A small network was trained on made-up records. Each row is its average activation on records with the value named, seen along a few directions.
Related values have similar rows: they may be neighbours, one step apart, or belong to one group.
In the rows, 500 means zero.
Strong random noise was added to every row along 20 fixed directions; ignore it. To show where, here is one row again and again, with new noise each time:
[603 474 411 694 539 497 503 349 465 312 654 652 433 527 397 542 465 525
 587 578 624 391 426 463 630 417 491 573 398 541 484 479 416 622 579]
[406 509 645 373 528 403 462 478 462 326 356 399 581 462 593 500 515 320
 616 517 508 662 422 473 352 549 544 384 684 304 516 583 550 537 626]
[462 519 755 494 535 588 526 519 490 507 507 424 615 457 420 353 518 472
 448 398 572 443 461 451 423 482 581 429 518 388 497 530 490 468 495]
[495 435 452 658 697 469 387 490 561 418  63 570 486 433 568 451 386 515
 402 333 608 468 437 364 435 421 403 419 157 444 355 384 382 392 467]
[329 623 690 454 502 634 289 457 517 392 350 489 545 444 556 618 515 428
 483 306 464 566 457 475 421 672 529 425 478 502 463 557 516 446 501]
[559 465 472 467 594 391 454 367 535 446 288 637 560 419 557 478 374 357
 643 389 723 486 493 439 418 347 405 393 582 352 618 511 438 581 651]
[493 543 583 421 422 583 398 515 590 508 357 392 507 460 516 446 414 283
 438 356 548 498 524 550 376 498 455 540 444 498 438 310 519 274 516]
[567 445 660 509 483 489 638 338 446 535 564 516 530 516 732 414 466 259
 317 349 470 494 505 399 422 585 330 719 430 535 642 483 483 415 463]
[493 636 377 466 669 649 410 597 416 425 383 356 595 671 451 655 564 578
 583 476 591 696 345 691 521 628 601 463 516 564 497 594 543 606 463]
[633 243 558 364 457 443 521 556 627 768 396 518 421 502 398 550 505 564
 259 346 231 369 569 270 436 365 278 376 395 624 459 480 545 352 395]
[560 552 602 498 448 608 689 476 328 379 691 442 413 405 404 526 378 365
 662 479 217 503 252 548 305 566 434 576 404 547 544 544 439 521 602]
[465 446 485 491 510 378 460 401 486 391 400 581 359 420 526 536 296 371
 619 499 404 578 595 393 345 466 466 539 533 327 430 470 490 515 687]
[552 586 529 564 655 563 634 624 558 500 553 554 426 454 113 445 609 655
 614 434 529 478 495 487 411 457 640 407 377 640 434 495 460 593 484]
[634 442 514 492 681 491 452 564 413 466 561 477 470 554 453 439 457 751
 438 586 507 518 528 377 493 539 558 447 283 699 277 678 579 542 532]
[484 342 639 336 479 390 432 556 584 465 461 479 530 472 469 530 479 462
 635 577 503 419 540 342 504 539 423 364 570 452 610 513 573 467 521]
[413 481 538 497 551 357 499 612 595 519 439 518 540 322 414 410 531 666
 427 618 453 393 513 437 403 403 658  83 586 421 338 594 434 642 503]
[372 507 448 616 353 536 400 507 493 593 276 437 558 329 484 509 514 411
 509 480 756 324 510 619 504 292 494 371 405 377 304 579 560 402 555]
[612 595 196 568 416 468 413 424 466 649 467 536 438 575 419 653 610 415
 449 366 658 614 529 704 478 329 458 556 507 612 424 489 546 534 498]
[458 493 453 437 514 481 192 252 620 257 571 505 622 398 527 564 347 589
 413 444 543 539 536 442 615 678 388 543 627 664 568 539 445 735 548]
[437 625 433 737 383 488 573 554 407 537 692 542 422 421 466 537 417 354
 630 583 518 328 441 667 380 543 581 453 338 431 562 426 357 551 411]
[574 521 566 507 524 582 268 336 466 376 643 677 474 661 537 671 410 430
 438 497 649 461 588 415 608 562 556 491 586 436 429 437 500 510 591]
[615 519 350 549 617 465 607 445 498 525 477 574 623 362 401 393 548 584
 427 433 755 467 405 559 562 390 403 453 545 568 550 461 401 650 498]


Ris, 13 values:
g1: [435 550 505 517 527 603 611 434 574 479 488 604 425 471 351 458 452 561
 589 371 380 568 534 496 535 419 537 697 631 398 598 437 416 537 587]
g3: [438 424 361 388 378 465 538 604 389 457 459 354 559 391 414 654 682 576
 458 627 432 651 340 588 694 666 279 556 617 493 489 362 572 437 393]
g10: [366 521 374 496 501 548 493 684 424 698 370 363 603 666 689 695 578 384
 399 550 615 548 583 671 549 725 499 521 525 376 563 415 553 419 266]
g13: [492 396 558 485 538 587 590 493 348 592 635 533 628 488 556 558 220 497
 669 621 552 260 534 481 517 543 463 396 584 251 672 668 451 672 574]
g12: [409 301 440 566 561 396 639 473 733 488 241 324 544 583 638 337 461 429
 360 550 431 491 680 415 518 417 487 636 487 396 513 439 492 500 450]
g4: [444 490 491 621 517 450 341 368 564 227 374 425 549 457 669 484 479 516
 527 505 505 515 435 427 522 585 441 521 214 691 461 644 450 578 494]
g9: [402 517 648 584 532 601 412 385 527 369 779 574 488 482 370 417 415 697
 505 433 410 498 637 343 638 693 543 792 503 514 609 426 428 579 461]
g5: [534 417 657 388 523 448 366 431 718 307 414 338 579 628 305 457 509 462
 508 464 439 579 557 369 409 372 618 333 641 409 459 515 494 604 568]
g2: [499 423 458 431 370 354 365 414 498 566 667 392 684 361 451 390 434 517
 389 529 702 495 626 511 563 545 378 570 709 451 584 474 533 612 463]
g8: [620 523 305 552 438 569 429 516 570 755 408 415 530 657 711 441 284 550
 416 368 352 421 420 687 452 324 454 518 317 605 677 566 382 453 353]
g6: [449 631 548 434 470 572 611 615 463 556 653 466 464 471 659 517 417 499
 382 690 335 464 623 589 384 699 676 348 497 580 326 562 496 514 485]
g7: [497 535 654 463 523 579 556 330 520 414 340 512 663 254 387 468 753 374
 280 137 666 573 389 420 489 525 265 540 511 616 442 424 505 451 505]
g11: [519 395 471 464 636 494 417 439 496 625 282 320 694 670 476 501 393 435
 398 342 796 646 715 490 476 536 447 607 541 305 547 559 571 579 448]
The values of Ris form a line.
List every value one step from g10, in the order listed.
Answer: g9, g7
List every value one step from g1, in the order listed.
Answer: g8
List every value one step from g6, in the order listed.
Answer: g3, g5
List every value one step from g12, in the order listed.
Answer: g13, g4

Dorad, 13 values:
n10: [790 652 670 414 523 606 613 548 214 580 882 605 354 741 522 516 413 305
 584 430 347 602 368 544 285 542 598 587 523 452 586 392 497 339 560]
n12: [198 482 457 372 603 294 612 821 398 602 368 431 528 174 533 580 485 424
 496 780 761 539 853 488 386 972 500 339 567 302 276 365 650 474 449]
n9: [514 477 171 583 507 588 676 472 315 874 541 520 542 398 531 403 360 910
 525 377 415 544 467 650 689 445 256 866 447 613 800 717 474 658 394]
n4: [562 610 246 582 683 474 877 610 492 811 356 751 418 233 699 409 332 414
 629 387 684 346 680 582 320 640 276 617 151 777 727 422 372 501 411]
n7: [525 521 588 392 285 610 607 265 395 786 477 812 340 369 742 561 391 457
 413 309 160 438 552 438 411 172 414 465 730 384 448 757 531 416 770]
n6: [682 456 761 453 541 307 520 497 432 234 813 648 470 650 507 605 710 197
 465 613 555 551 413 279 458 771 488 383 549 455 584 185 456 424 420]
n1: [377 442 557 616 610 250 617 631 579 358 548 357 583 409 612 245 556 664
 559 864 555 393 582 420 470 581 700 303 362 538 449 706 481 693 421]
n3: [576 616 480 760 401 810 632 357 620 334 414 386 477 618 321 602 713 128
 275 322 541 357 282 700 452 276 552 536 303 616 219 325 405 387 513]
n13: [607 593 164 679 448 530 511 195 440 511 475 696 296 738 795 606 408 472
 303 580 410 602 599 655 556 126 688 598 608 465 167 709 494 619 768]
n2: [415 664 544 624 686 792 475 544 549 724 300 634 477 706 615 460 421 644
 248 388 594 411 644 540 532 340 850 431 537 326 280 577 480 426 514]
n5: [370 475 827 403 627 586 476 558 743 386 309 759 560 194 289 383 548 621
 531 403 657 229 507 228 625 449 509 221 622 363 495 284 419 361 562]
n11: [440 538 743 451 624 498 146 516 550 206 485 617 479 654 315 743 660 510
 403 299 429 746 436 272 523 860 536 412 474 464 477 209 398 440 335]
n8: [366 452 357 460 394 565 513 369 464 652 461 611 554 250 590 510 483 680
 400 428 574 493 622 515 803 530 228 775 677 485 571 474 540 477 530]
The values of Dorad form a line.
Going along Dorad from n2 by way of its neighbour n5, in what order are n10, n7, n1, n8 met?
Answer: n10, n1, n8, n7
List every value one step from n11, in the order listed.
Answer: n13
List every value one step from n6, in the order listed.
Answer: n12, n3
